Small tables with named rows and columns. After each table, cells are looked up by row and column.

fef:
|  | goduguk | kef | fole | gonizit |
|---|---|---|---|---|
| mebatom | 74283 | 32436 | 11770 | 44418 |
| lak | 84455 | 22203 | 42321 | 56557 |
| geti | 49061 | 1989 | 39711 | 81708 |
| pabi | 12852 | 69382 | 12584 | 79546 |
| febiki | 64882 | 43439 | 33373 | 70120 |
| tos | 52102 | 66766 | 18394 | 59351 |
| gadep | 86055 | 29289 | 3197 | 71043 |

What is the gonizit of mebatom in fef? 44418
What is the kef of mebatom in fef? 32436
What is the goduguk of febiki in fef? 64882
What is the gonizit of lak in fef? 56557
What is the fole of mebatom in fef? 11770
What is the gonizit of pabi in fef? 79546
What is the goduguk of pabi in fef? 12852
What is the fole of febiki in fef? 33373
What is the gonizit of febiki in fef? 70120
What is the fole of geti in fef? 39711
What is the fole of lak in fef? 42321
What is the kef of lak in fef? 22203
What is the kef of gadep in fef? 29289
What is the goduguk of lak in fef? 84455
What is the kef of febiki in fef? 43439

Table madi
        rit  veg  korug  bezu  lan  tota  revefe  lisakez  kebi  laro
fenu     69  131     68    71   41   117      64       74    91    80
koboza   53   83     44    64   72    95      34      179    82    25
kib     142   77     68    82   53    79     188       65   102    76
gono     44   38     37   200   68    43      75       95    83    31

gono, lan => 68
koboza, korug => 44
kib, lisakez => 65
koboza, tota => 95
koboza, laro => 25
gono, veg => 38
kib, rit => 142
kib, kebi => 102
fenu, korug => 68
fenu, tota => 117
gono, korug => 37
kib, veg => 77
koboza, revefe => 34
gono, rit => 44
Row with the largest lisakez: koboza

Table demodap
	vetageb	pora	dit	poseka	noli	poratu
kifezu	4292	3998	6912	3168	5398	5810
vurefi	4073	4688	7527	2497	4095	5885
vunotis	5738	6262	5314	5871	3897	3726
zevubip	3677	6030	6436	3208	5067	6792
tunede	3196	5806	6951	1145	4459	7142
tufez	5809	5779	6413	3990	4979	4352

vunotis, pora -> 6262
vunotis, vetageb -> 5738
vunotis, poratu -> 3726
vurefi, poratu -> 5885
tufez, poratu -> 4352
vunotis, dit -> 5314
tunede, vetageb -> 3196
tufez, pora -> 5779
tunede, poratu -> 7142
tunede, noli -> 4459
vurefi, noli -> 4095
kifezu, dit -> 6912
tufez, noli -> 4979
vurefi, dit -> 7527
tunede, pora -> 5806
vurefi, pora -> 4688
kifezu, poseka -> 3168
tufez, vetageb -> 5809

Table tabad
         bolelo  gogiv  totu  fov  ver
gibod       4.2    6.4   6.0  2.0  6.4
papo        4.4    5.9   5.1  5.9  3.8
vogu        4.4    4.4   5.8  7.7  5.1
rirug       5.2    7.2   5.3  3.6  6.9
rugaf       5.3    6.4   5.1  6.7  4.9
mopunek     4.8    4.2   5.6  6.2  4.9
fevu        4.2    4.6   6.1  5.6  2.7
fira        5.5    6.5   6.3  6.0  8.1
mipamor     7.6    5.5   2.9  4.2  2.8
rekomu      4.5    8.1   5.8  2.7  7.5
sig         4.4    5.3   4.8  1.7  5.2
vitimor     6.8    2.3   3.7  3.8  4.8
bur         5.5    6.3   4.4  5.0  8.1

papo, totu -> 5.1
gibod, bolelo -> 4.2
vogu, gogiv -> 4.4
rirug, gogiv -> 7.2
fevu, bolelo -> 4.2
vitimor, totu -> 3.7
mipamor, fov -> 4.2
rekomu, fov -> 2.7
Which row has the largest bolelo? mipamor

Table zevu
columns: sig, mez
zez: [-88.909, 10.266]
rud: [30.851, 5.704]
biv: [6.883, 1.229]
nadi: [66.041, -15.151]
veripiz: [19.961, -12.341]
luma: [9.822, -18.670]
lipufe: [-64.226, -13.636]

rud, sig -> 30.851
lipufe, sig -> -64.226
veripiz, sig -> 19.961
rud, mez -> 5.704
zez, mez -> 10.266
biv, sig -> 6.883
zez, sig -> -88.909
luma, mez -> -18.670

fenedu:
,foseki,tusam
mefo,0.054,0.072
kemaga,0.891,0.549
rileva,-0.567,-0.419
ponurin,-0.362,-0.127
rinit,-0.805,-0.532
lav,-0.462,-0.165
bidonuf,-0.700,-0.350

lav, foseki: -0.462
rinit, tusam: -0.532
lav, tusam: -0.165
bidonuf, foseki: -0.700
rileva, tusam: -0.419
kemaga, tusam: 0.549
rinit, foseki: -0.805
ponurin, tusam: -0.127
kemaga, foseki: 0.891
bidonuf, tusam: -0.350
Which row has the largest tusam? kemaga

